A small network was trained on made-up records. Each row is its average activation on records with the value named, seen along a few directions.
Related values have similar rows: they may be neighbours, one step apart, or belong to one group.
In the rows, zero is written as 500.
Random noise pushes rows far along 2 fixed directions. That doesn't count. These rows show it; they differ only by the noise:
[554 346 723 420 222 615 255 713 221 484 726 371 264 648 687]
[185 194 679 579 211 519 402 833 286 605 950 446 297 794 697]
[476 642 546 460 504 495 509 434 443 456 587 334 419 550 624]
[315 693 466 532 601 417 653 377 546 491 618 348 487 567 605]


Values of Riz:
k1: [565 703 459 547 491 584 515 438 535 636 378 494 809 410 430]
k3: [529 488 381 588 781 555 527 491 741 314 238 628 459 432 462]
k5: [697 555 663 409 447 373 383 391 432 371 263 268 476 280 549]
k2: [326 701 388 545 688 388 758 378 664 489 552 407 398 364 490]
k14: [540 483 501 466 586 489 742 474 328 628 464 724 524 486 658]
k11: [549 455 671 431 325 549 317 676 618 629 484 465 526 456 307]
k7: [476 610 518 582 432 453 512 547 602 664 539 516 675 445 292]
k9: [871 441 562 171 281 740 368 758 312 337 606 512 295 462 571]
k8: [334 365 302 708 473 520 459 415 477 487 539 637 778 544 332]
k4: [630 467 726 544 309 351 537 618 473 343 315 429 565 417 505]
k10: [505 289 343 521 536 578 452 603 295 597 471 605 451 681 476]
k15: [510 904 383 390 768 329 457 105 670 353 309 344 432 328 250]
k12: [627 128 504 325 409 759 407 578 420 603 497 663 268 697 627]
k13: [885 486 499 359 651 736 230 395 415 524 478 627 685 229 369]
k6: [693 615 406 585 592 325 540 259 728 278 162 568 508 507 598]
Riz is arranged as 3 separate groups.
Which other values are in the same group as k5? Give them in the order they are listed. -> k2, k9, k4, k15
Which other values are in the same group as k6? Give them in the order they are listed. -> k3, k14, k10, k12

Values of Demav:
j3: [332 441 459 571 765 558 719 441 547 409 454 520 482 470 500]
j5: [658 337 673 268 311 683 362 646 322 586 568 306 413 438 524]
j15: [729 499 635 436 421 505 297 551 438 483 139 579 499 446 551]
j14: [485 573 610 410 456 418 360 501 595 382 588 412 538 330 522]
j6: [633 545 638 440 186 658 429 702 315 460 527 415 410 531 597]
j9: [565 441 499 457 591 488 520 465 318 356 406 409 440 508 474]
j8: [681 712 342 441 504 417 496 363 429 360 319 421 387 540 534]
j2: [596 397 413 615 443 522 433 499 623 425 635 458 354 579 542]
j11: [396 439 416 421 602 588 597 518 535 662 556 688 579 608 357]
j1: [599 538 373 589 618 494 554 367 476 647 585 655 738 473 516]
j12: [376 695 507 570 593 518 577 369 581 469 446 386 640 317 333]
j7: [360 572 433 658 545 408 615 365 553 569 520 612 789 530 628]
j13: [604 398 709 471 296 388 422 617 492 451 610 412 304 524 490]
j4: [549 193 612 448 265 604  91 800 403 642 516 679 457 746 471]
j10: [389 657 361 504 703 444 679 380 634 488 497 497 317 381 496]
Demav is arranged as 3 separate groups.
Which other values are in the same group as j1? Give them in the order they are listed. -> j15, j11, j7, j4
Which other values are in the same group as j13? Give them in the order they are listed. -> j5, j14, j6, j12
